A small network was shown many inputs. Here are its activations along a few directions, one row for each input.
Each table varies a few parts of the input and shows all the possible inputs, shuffled.
Descriptions start from the smaller parts, as in this example, which fits no table here: values(2) and (point or ring(9) or (line(4) and ring(5))).
Shared parts are said once, and a part with two or three values counts as separate values.

Other details of the inputs shift rows strongly along two fixed directions, in all tables alike. That doesn't count.

Table:
r1: [-89  71  34  47  12 -19 -35  18  13  28 -61  48 -67]
r2: [ 43 -67 -51 -41   1 -34 -10  -8 -41 -46  23 -30  31]
r3: [ -6  45  -9  14   3  23  10 -23  61  56  -2  27   0]
r4: [  0  19  -9   4  10  24  13 -12  16   5  18  -4  17]
r5: [-37  44  29  20 -11  54  -2 -17   5  14 -31  32 -50]
r6: [ -5  41  14  -4 -17 -16  27  -2  59  39  26  -4  47]
r7: [ 44 -60  10  -9   0 -20  -4  22 -50 -35   4 -21  12]
r8: [20 24 16 25 -2  8 21 -6 39 46 11 -8 27]
r9: [ 16 -36 -38 -33   9 -20 -11  -3 -21 -18  16  -3   5]
r10: [ 37 -33 -24  -4   2  -9  -1 -17  -5 -16  11 -25  22]
r11: [  2  27 -11 -14 -10  33  13 -14  32  22  31  13  43]
r12: [ 29  -2 -15 -16  -3 -15   9  -1   9  20  31 -20  49]
r13: [-16  47  -8  10 -15  46  13 -31  30  48  26   4  18]
r14: [-19 -15 -28 -16 -13 -45 -37  38 -24  10  46 -17  50]
r15: [-17 -28   6  -5  31   3 -12  11 -55 -66 -41   3 -64]
r16: [-39  13  11   4   8  29 -11  -8 -31 -17 -36  11 -70]
r17: [ 29 -23 -12 -10  -9   0   0  -8   8 -16   0   0  10]
r18: [ 15  -9  28  -6 -23 -20  18  16  18   4  24 -14  37]
r19: [ -7 -32  56  34  14 -28  11  30 -37 -51 -51 -18 -63]
r20: [  1 -27  -1   0  12   5 -10  13 -26 -27 -44  26 -56]
Description of these inputs: values(2) or (values(3) and line(6)).
Question: Change only the values(3) part in r10. List by row number the other rows that result.
Answer: r2, r17
Question: Change only the line(6) part in r12. List by row number the other rows that result.
Answer: r2, r6, r9, r15, r16

Table:
r21: [-13  16  10  14   1  28  -7   1  -2   5 -19  22 -25]
r22: [ -7  25  30  19   9  22   8 -17  12 -18 -59  29 -68]
r23: [-11  10  16  18   1  -7  -3   3   2  -9 -18  -2 -13]
r24: [ 17  -5 -14  -9   3  -9   4  -6  16   1   4   4  18]
r25: [ -9  16   3   7   6  23  -3  -3 -10  12   0   4  -7]
r26: [-27  22  31  17   7  30   5   3  -6 -14 -33  20 -47]
r27: [ 1 10  0  4 11  1 13 -2 21  5 -3  7  0]
r28: [ 10 -82 -15 -26   7 -57 -27  41 -89 -54  10 -36   5]
r29: [  5   9   9  -5   1  17  16 -13  14  -5  -7   4 -11]
r30: [-10  11   0 -18 -13 -20   5  16  22  19  36  -3  44]
r31: [ 23 -10 -17 -12 -19   5   6 -10  18  26  36 -10  43]
r32: [-12  30  11   5  -5  29   3 -11  20  12  -7  25  -9]
r33: [ 12  -6  -5 -14 -15   9  20  -7  17  13  33 -14  35]
r34: [ 19  11 -15  -7   1  15  10 -20  17  18  16  -8  21]
r35: [-24 -37 -42 -24  13 -13 -30   2 -57 -42  -4  -4 -29]
r36: [ -8 -11  12   9   6 -11   2  13 -19 -23  -1 -19  -5]
r37: [ 14 -25 -14   2  18 -16  -6   5 -24 -14  -7  -8  -8]
r38: [ 29  -3 -22 -17  -9  12   6 -17  19  14  22  -3  29]
r39: [-11  -8   6   0  -5 -30 -17  25 -13   0  -5   6  -1]
r40: [ -3  17  22  14  -6  16  11 -11  20   5 -25  14 -27]
r41: [ -4   0  15  19   5  10   1  -2 -12  -1 -24  -2 -35]
r42: [ -5  11  -4 -18 -18 -25  -2  10  23  21  27   4  43]
r43: [  2 -22   3  12   1 -18 -12  12 -24 -15  -3 -16  -1]
r44: [ 13  15 -15   2   1   0   1  -8  39  34  14  10  26]
r45: [ -1   2  -5   9   0 -12  -2   0  -5  10  17 -22  22]
Question: What do these inputs look like to the network?
Answer: point or (values(4) and line(6))
Question: Change only the values(4) part in r38. List by row number the other rows that result.
Answer: r22, r29, r34
Question: Change only the values(4) part in r41. List by row number the other rows that result.
Answer: r31, r33, r40
